A small network was shown many inputs. Here are its activations along a few directions, one row for each input.
Each table varies a few parts of the input and shows all the possible inputs, shuffled.
Descriptions start from the smaller parts, as in this example, which fits no table here: line(4) and (point or (values(2) and ring(5)) or line(11)).
Shared parts are said once, and a part with two or three values counts as separate values.

Other details of the inputs shift rows strongly along three fixed directions, in all tables alike. That doesn't count.

Table:
r1: [ -1  -7 -15  16 -22  -1   2  15  -6  20  26   1 -13 -10]
r2: [ 35  -6   0  -8  16   7 -20 -34   2  -3   1   8  -1  12]
r3: [ -1  23   5   1  12  22 -17  -3  27 -35 -12 -20  18   1]
r4: [ 29   2  12  18   8   8 -22  -3 -11   8   2  24 -31   0]
r5: [ -6  16  20 -23   6  13 -19 -19 -17 -18 -28  25  -4   8]
r6: [-22  10   3   3 -23   6   7  32 -25   6   5   9  -7   7]
r7: [-16  12  -1   5 -21   5  13  32 -27   6   3   9  -8  10]
r8: [ 14   9   3 -20  10   2 -16 -24 -14 -20 -27   5  -5   9]
r9: [-31 -11  32   3  18   4  31  23  27   4   5  11  23 -19]
r10: [-20  -9  25   5  29   0  36  31  22   4   2   5  23 -17]
r11: [  5 -21  -6  -2   6  -7  -8 -37  15  -3  -4 -31  14  12]
r12: [ -2 -15  -7  30 -29 -15 -12  12   6  15   5 -23 -23 -11]
r13: [  6 -17 -11  36  -9 -13   1  14  -2   6  12 -25 -30   1]
r14: [ 30  15  -8  -6  -7  10 -18  -4 -27   8   3  22 -12   6]
r15: [  5  10  20   1 -17  19 -35  11 -25   7 -20  30 -11   8]
r16: [-22  24  -2  -4 -14   2  12  38 -15  10   0  35 -11 -17]
r17: [  4  -3 -16 -21   7 -12  -2 -42  16  -6   3 -12   5  -8]
r18: [-13   6  23  18 -11   9   4  43  -1  19   2  33 -10 -21]
r19: [-45   7   9 -19   6  -6  31  25  11 -10 -20   0  24  -7]
r20: [ -9 -15  30   2  11   4  -8 -17  17  -6 -14  -7   8  -1]
r21: [  0  31 -17  22 -11  19  -4  40  12 -11  19  -2  -7 -19]
r22: [-24  -5 -12  -9  16 -18  36   8   9 -18  -3 -24  10   6]
r23: [ -2  -5  23 -13  22  13   0   2  -1  -9 -21   5  21  11]
r24: [  0   5   5 -23   5  -3  -5 -19  11   1  -2   9  28   1]
r25: [ 29  10 -29  -1 -14  -9 -22 -33 -14   4   7   4 -30  -4]
r26: [  7 -13 -25  24 -15  -8   2  16 -12   8  15 -24 -21  12]
r27: [ 17  -2 -38  10 -14 -16  10   5  -9  12  32 -16 -15   6]
r28: [ 17   9  28 -16  23  25 -14  -3 -11  -1 -15  40  12   5]
r29: [  9   1  10   5 -18  15 -32  -6 -23   4  -6  13 -19  10]
r30: [-10   3  30 -18  14  15  -1   3  11   1 -12  33  32  -4]
r31: [ 35   2 -22 -17  10 -11 -19 -49   2 -10  -4  -7  -7  -2]
r32: [  4   5 -25   8 -21  -8  10   8 -11  15  25  -1  -9  -1]
r33: [ -8 -27  -7  17   9 -21  27  -8  38  10  21 -33  11 -17]
r34: [ -9   2  10 -21  -3   0  -6 -14   5  -6 -16  -4  24  11]
r35: [  3 -18 -10  36 -23 -13   0   5   2  10  11 -27 -26  -6]
r36: [  8  -6  -3 -17  13  -5   2 -23   1 -13  -6 -20  13  23]
r37: [-13 -27   0  16  13 -17  24   6  27   0   2 -44  11  -8]
r38: [  9  -9 -14 -19   2 -10  -4 -41  17   2  14 -18  18   2]
r39: [ -3  25  13  -7  -4  14 -15   5 -36  -9 -23  36 -22   8]
r40: [  5   8 -32   7  -4 -13  15  13 -13   3  17   1 -24  -6]
r41: [-29  -6  15  -4  17   5  39  26  15   6   9  11  32  -7]
r42: [ 16 -12 -14 -16   4 -10  -3 -33   7 -10  -5 -36  16  15]
Description of these inputs: values(2) and (point or (line(4) and line(5))).
The inputs of r24 and r34 match in every part but the values(2) part. If r9 is changed in the same way as r24 into r34, which row does it become?
> r20
The inputs of r32 and r7 match in every part but the values(2) part. If r41 is changed in the same way as r32 into r7, which row does it become?
> r11
Change only the values(2) part in r38. List by row number the other rows that result.
> r6
Change only the values(2) part in r40. List by row number the other rows that result.
> r22
Change only the line(5) part in r12. List by row number the other rows that result.
> r13, r20, r35, r37

Table:
r43: [ 11  15  22   1  -1  17 -23   4 -15   5 -11  37 -14  -3]
r44: [ 12  -6 -42  16 -28 -20   4   3  -3  17  29 -25 -19  -7]
r45: [ -4 -23  -4   0  12 -15  13 -18  25   2   6 -26  14  -7]
r46: [ 10  -4 -12 -17   6 -10  -7 -36   1 -13  -8 -20   4  14]
r47: [ 17   3 -32  30 -12  -5   0  17   7   7  30 -16 -24 -16]
r48: [-40   8   7  -6   4   4  44  48   4   5  10  14  24  -9]
r49: [ 12  -9 -41  15 -26 -20   3   1  -5  17  27 -21 -20  -5]
r50: [ -8  24  -9   4 -19   6   0  33 -27   0   0  18 -18   0]
r51: [  4  -5  14  -1   7   7 -16 -19  16  -8 -10  -9  10   2]
r52: [-17   8  -5 -18   8  -1  14  -5  11 -16  -5  -9  22   2]
r53: [  0   1  27  -5  14  12 -12  -7  11  -8 -18   6  13   2]
r54: [ -1   2  21 -10  13   9  -8 -13  11  -4  -9  15  12  -3]
r55: [ 17  14 -13  -7 -11   3 -24 -15 -22  -6  -8   7 -18  10]
r56: [-17  -9  28  -1  17   6  11  10  12  -6 -14   0  19   1]
r57: [ 11  22   7 -11  -3  15 -21   0 -33  -9 -18  30 -16  11]
r58: [ 21  -5   8  13  -7   6 -29 -14 -12   1  -9   0 -21  11]
r59: [ -7 -14   3  -3  12  -9  12 -11  23   2   2 -12  16  -6]
r60: [-30  -7  -4  -2   4  -9  46  36   6   8  13  -2  18  -7]
r61: [  8 -13  11  -4  13  -3  -5 -26   9   0  -5  -3   5   3]
r62: [  9 -15   5   1   7  -2 -15 -27  18  -5  -8 -21   7   4]
r63: [ -8  14   7   4 -10   9  12  40 -33  12   5  36 -15   3]
What do these inputs look like to the network?
> point or (line(4) and line(5))
A walk changes only the line(4) part. It starts at r58 and steps to r61. List the rest of the walk in order.
> r63, r46
